Here are a small network's activations along a few directions, averaged over the inputs that share one value of a field.
Related values have similar rows: they may be neighbours, one step apart, or belong to one group.
In the rows, 500 means zero.
Strong random noise was added to every row along 2 fixed directions; ignore it. To show where, here is one row again and again, with new noise each time:
[631 403 528 545 386 541 359 452 503 432 398 511 417 682]
[514 526 584 468 549 407 354 519 417 572 570 592 538 611]
[537 306 466 540 403 483 485 516 399 578 394 501 397 685]
[606 539 599 496 485 484 285 461 504 444 514 570 509 633]


F, 15 values:
f1: [612 616 420 562 556 520 492 482 498 453 520 332 551 386]
f7: [305 492 562 370 584 276 620 587 428 575 477 393 550 492]
f4: [488 581 457 333 646 318 593 419 536 605 589 374 553 382]
f3: [622 302 324 554 333 559 512 363 448 673 386 382 414 523]
f12: [335 390 374 388 597 291 852 612 454 739 482 640 516 311]
f10: [563 629 556 521 613 404 422 615 432 407 495 423 516 556]
f9: [420 523 576 698 391 627 416 358 636 446 474 533 366 477]
f2: [518 344 512 515 429 639 518 423 485 635 507 505 446 337]
f5: [632 795 602 507 574 738 288 513 675 124 638 518 624 517]
f8: [280 380 239 664 461 518 808 641 346 629 372 488 365 471]
f13: [309 571 449 449 458 429 663 494 551 489 460 566 496 469]
f14: [428 299 435 411 323 644 754 493 535 347 421 388 511 623]
f6: [650 549 461 572 540 595 580 569 576 457 414 538 543 272]
f11: [561 419 604 535 411 724 356 463 614 357 570 527 429 569]
f15: [693 529 603 533 422 559 213 406 596 311 451 543 491 654]
Each value of F is a pair of two hidden parts, and every pair occurs once (3 first parts, 5 second parts).
Q: Changing only the second part turns f10 into f5. f15 has the same second part as f10; what does that change turn f15 into?
A: f11
Q: Changing only the second part turns f3 into f2. f1 has the same second part as f3; what does that change turn f1 into?
A: f6

N, 24 values:
n15: [425 567 602 656 495 674 375 463 355 608 563 702 533 563]
n13: [551 466 296 596 509 331 641 582 389 579 315 266 559 428]
n20: [827 367 405 332 336 422 384 295 520 364 226 345 462 698]
n11: [440 475 587 321 579 173 381 472 242 920 688 556 504 681]
n8: [787  14 384 617 150 763 412 320 539 636 208 388 114 529]
n1: [662 550 467 628 534 748 356 377 646 493 533 573 386 270]
n24: [325 341 711 573 320 679 399 547 606 363 525 671 345 639]
n7: [356 494 523 340 627 351 643 658 310 536 599 369 553 681]
n12: [330 741 440 358 691 612 572 650 565 507 668 466 667 199]
n18: [613 401 595 737 417 567 359 503 453 652 546 588 383 484]
n9: [439 402 518 592 415 497 327 537 400 451 471 516 478 848]
n2: [823 653 531 617 476 702 456 417 809 176 420 361 436 193]
n16: [351 673 533 342 635 455 597 651 690 243 546 422 630 501]
n10: [416 343 348 613 157 939 623 448 552 286 311 603 299 457]
n23: [409 349 386 542 546 371 657 353 530 912 685 549 486 219]
n22: [909 516 561 585 427 630 328 394 597 196 208 257 503 718]
n14: [613 490 674 562 320 703 213 397 702  16 353 671 449 848]
n17: [325 500 450 570 670 523 641 635 415 707 666 666 462 314]
n6: [739 378 249 519 339 464 693 359 569 520 314 502 393 247]
n5: [700 729 575 432 518 275 382 217 686 302 301 388 600 424]
n21: [233 659 515 427 575 533 845 567 685 442 578 582 675 377]
n4: [325 507 589 329 587 406 586 653 389 317 521 507 703 729]
n19: [598 338 477 596 426 491 390 607 293 707 607 406 412 740]
n3: [357 879 542 357 719 218 490 562 535 344 634 419 639 419]
Each value of N is a pair of two hidden parts, and every pair occurs once (4 first parts, 6 second parts).
Q: Changing only the second part turns n4 into n24. n22 has the same second part as n4; what does that change turn n22 into?
A: n18
Q: Changing only the second part turns n20 into n5. n7 has the same second part as n20; what does that change turn n7 into?
A: n3
Q: Changing only the second part turns n9 into n17. n19 has the same second part as n9; what does that change turn n19 into?
A: n1
Q: Changing only the second part turns n21 into n14. n6 has the same second part as n21; what does that change turn n6 into?
A: n11
